A: [ 5.54 -2.76  0.50  3.53  2.29 -1.93  0.22 -5.08 -4.23  2.69 -1.22 -1.86
 -5.44 -6.44  3.33  8.70  3.84  2.49 -3.58]
E: [-3.38  3.55  0.31 -4.35  1.99  1.94  3.37  5.12  0.96 -4.70  2.50 -2.25
  1.99  4.29  1.99 -8.52 -6.45  7.19 -4.22]
P: [ 2.25 -0.33 -1.86  7.07  5.74  0.24  3.22 -6.26 -2.16  5.51  2.14 -0.76
 -2.29 -5.57 -0.20  1.38 -4.73 -2.87 -8.26]
J: [ 3.69  0.17  2.71 -5.35  1.94 -1.12  2.45  3.25 -4.51 -6.11 -0.61 -8.78
 -1.69 -1.35  6.17  2.69  2.52  4.98 -5.43]
C: [ 6.01 -1.36  1.43 -1.50  1.99 -2.62  1.27 -0.04 -5.45 -2.77  5.92 -6.44
 -5.17 -4.16  5.58  5.92  5.01  0.77 -4.97]
R: [-2.12 -0.04  3.41 -7.94 -4.91  0.82 -2.62  5.70  1.33 -6.29 -2.71 -2.90
  3.10  4.75  2.05  0.64  1.54  5.27  7.19]
Y: [ 5.57 -2.33  1.66  1.32  2.73 -1.39  1.07 -3.59 -4.88  0.36 -1.38 -6.68
  7.18 -6.00  2.50  8.61  2.49  0.34 -4.82]
Q: [-5.43 -2.46  1.49  2.79  3.61 -0.45  1.35 -5.19 -4.38  2.03 -0.97 -6.38
 -3.78 -6.44  4.31  8.44 -0.86  0.20 -5.31]
V: [-3.38  5.02  0.31 -4.35  1.99  1.94  1.37  5.12  0.96 -4.70  2.50 -2.25
  4.63  4.29  6.40 -8.52 -6.45  5.01 -4.22]
U: [-3.71  1.77  0.97 -6.67 -4.40  0.37 -1.63  7.04 -1.85 -5.51 -0.52  1.77
  3.82  6.71 -1.11 -5.58  1.73  3.20  6.07]
both Y A:   [2.49]
dup E:   [1.99]
both J Q:   [-5.43]
both E C:   [1.99]
both R E:   [7.19]
both P A:   [-1.86]
dup C:   [5.92]

M: [ 0.05  0.25  0.05  0.02  0.02  0.01 -2.67  1.87  0.02 -0.01  0.00  0.03
  7.81  1.58 -0.88 -0.05 -2.22  3.49  5.35  2.87  3.50  3.15  4.17 -2.04
  4.20 -4.85  7.80  4.37  3.79 -5.45  3.44 -1.58  2.60  2.95  3.30  2.79
 -0.88 -0.55  4.19  3.44  3.71  3.66 -2.54 -3.57  4.32]
N: [-0.05 -0.78 -0.02 -0.01 -0.02  0.02 -3.10  1.10 -0.04 -0.05  0.05 -0.06
 -2.52  3.19 -2.08  3.84 -1.35  4.18  7.81  4.08  2.87  3.83  3.38 -4.01
  2.73 -4.21 -1.74  3.68  3.64 -3.67  3.23 -0.96  2.46  4.70  3.60  3.35
  1.14  1.88  4.71  4.08  0.14  3.68 -2.48 -5.00  4.30]
L: [ 0.07  1.15  0.03 -0.02  0.03 -0.03  0.14  1.32  0.01 -0.02  0.00  0.00
 -1.28  1.24  0.70 -0.04  1.08  4.07  2.67  0.03  0.04 -0.04 -0.04  0.63
 -1.32 -1.16 -1.32  0.05  0.00  0.42 -0.02  0.45  1.41  0.02  0.01  0.05
 -0.73 -1.36  0.13  3.80  3.02  3.10 -1.84 -0.25  3.35]
H: [ 0.07  1.15  0.03 -0.02  0.03 -0.03  0.14  1.83  0.01 -0.02  0.00  0.00
 -1.28  1.24  0.70 -0.04  1.08 -0.35  2.67  0.03  0.04 -0.04 -0.04  0.63
 -1.32 -1.16 -1.32  0.05  0.00  0.42 -0.02  0.45  1.41  0.02  0.01  0.05
 -0.73 -1.36  0.13  3.80  3.02  3.10 -1.84 -0.25  3.35]
B: [-0.05 -0.78 -0.02 -0.01 -0.02  0.02 -3.10  1.10 -0.04 -0.05  0.05 -0.06
 -2.52  3.19 -2.08  3.84 -1.35  4.18  7.81  4.87  2.87  3.83  3.38 -4.01
  2.73 -4.21 -1.74  3.68  3.64 -3.67  3.23 -0.96  2.46  4.70  3.60  3.35
  1.14  1.88  4.71  4.08  3.72  3.68 -2.48 -5.92  4.30]
which: [-0.05 -0.78 -0.02 -0.01 -0.02  0.02 -3.10  1.10 -0.04 -0.05  0.05 -0.06
 -2.52  3.19 -2.08  3.84 -1.35  4.18  7.81  4.87  2.87  3.83  3.38 -4.01
  2.73 -4.21 -1.74  3.68  3.64 -3.67  3.23 -0.96  2.46  4.70  3.60  3.35
  1.14  1.88  4.71  4.08  3.72  3.68 -2.48 -5.92  4.30]  B
which: [-0.05 -0.78 -0.02 -0.01 -0.02  0.02 -3.10  1.10 -0.04 -0.05  0.05 -0.06
 -2.52  3.19 -2.08  3.84 -1.35  4.18  7.81  4.08  2.87  3.83  3.38 -4.01
  2.73 -4.21 -1.74  3.68  3.64 -3.67  3.23 -0.96  2.46  4.70  3.60  3.35
  1.14  1.88  4.71  4.08  0.14  3.68 -2.48 -5.00  4.30]  N
which: [ 0.07  1.15  0.03 -0.02  0.03 -0.03  0.14  1.83  0.01 -0.02  0.00  0.00
 -1.28  1.24  0.70 -0.04  1.08 -0.35  2.67  0.03  0.04 -0.04 -0.04  0.63
 -1.32 -1.16 -1.32  0.05  0.00  0.42 -0.02  0.45  1.41  0.02  0.01  0.05
 -0.73 -1.36  0.13  3.80  3.02  3.10 -1.84 -0.25  3.35]  H

S: [-5.13  2.00 -3.44 -0.38 -2.10  0.89  1.74 -5.69 -5.71 -5.24  4.78  6.66
 -5.83  3.15 -5.81 -0.59  6.12  0.42  0.44 -3.23  0.71 -3.13 -5.82 -7.05
  7.43  3.57 -5.10 -7.46]
W: [-5.13  2.00 -3.44 -0.38 -2.10  0.89 -0.37 -0.38 -5.71 -5.24  4.78  6.66
 -5.83  3.15  0.17 -0.59  6.12 -1.86 -5.81 -4.28  0.74 -4.37  6.70  2.51
 -1.69 -4.46  5.98 -1.40]
G: [-5.13  2.00 -3.44 -0.38 -2.10  6.66  1.74 -5.69  6.66 -5.24  4.78  6.66
 -5.83  3.15  0.17 -0.59  6.12 -1.86 -5.81 -4.28  0.74  1.87  4.98 -1.68
  6.66 -5.19 -2.32  6.86]
dup G:   [6.66]
dup W:   [-0.38]
which: [-5.13  2.00 -3.44 -0.38 -2.10  0.89  1.74 -5.69 -5.71 -5.24  4.78  6.66
 -5.83  3.15 -5.81 -0.59  6.12  0.42  0.44 -3.23  0.71 -3.13 -5.82 -7.05
  7.43  3.57 -5.10 -7.46]  S
which: [-5.13  2.00 -3.44 -0.38 -2.10  6.66  1.74 -5.69  6.66 -5.24  4.78  6.66
 -5.83  3.15  0.17 -0.59  6.12 -1.86 -5.81 -4.28  0.74  1.87  4.98 -1.68
  6.66 -5.19 -2.32  6.86]  G

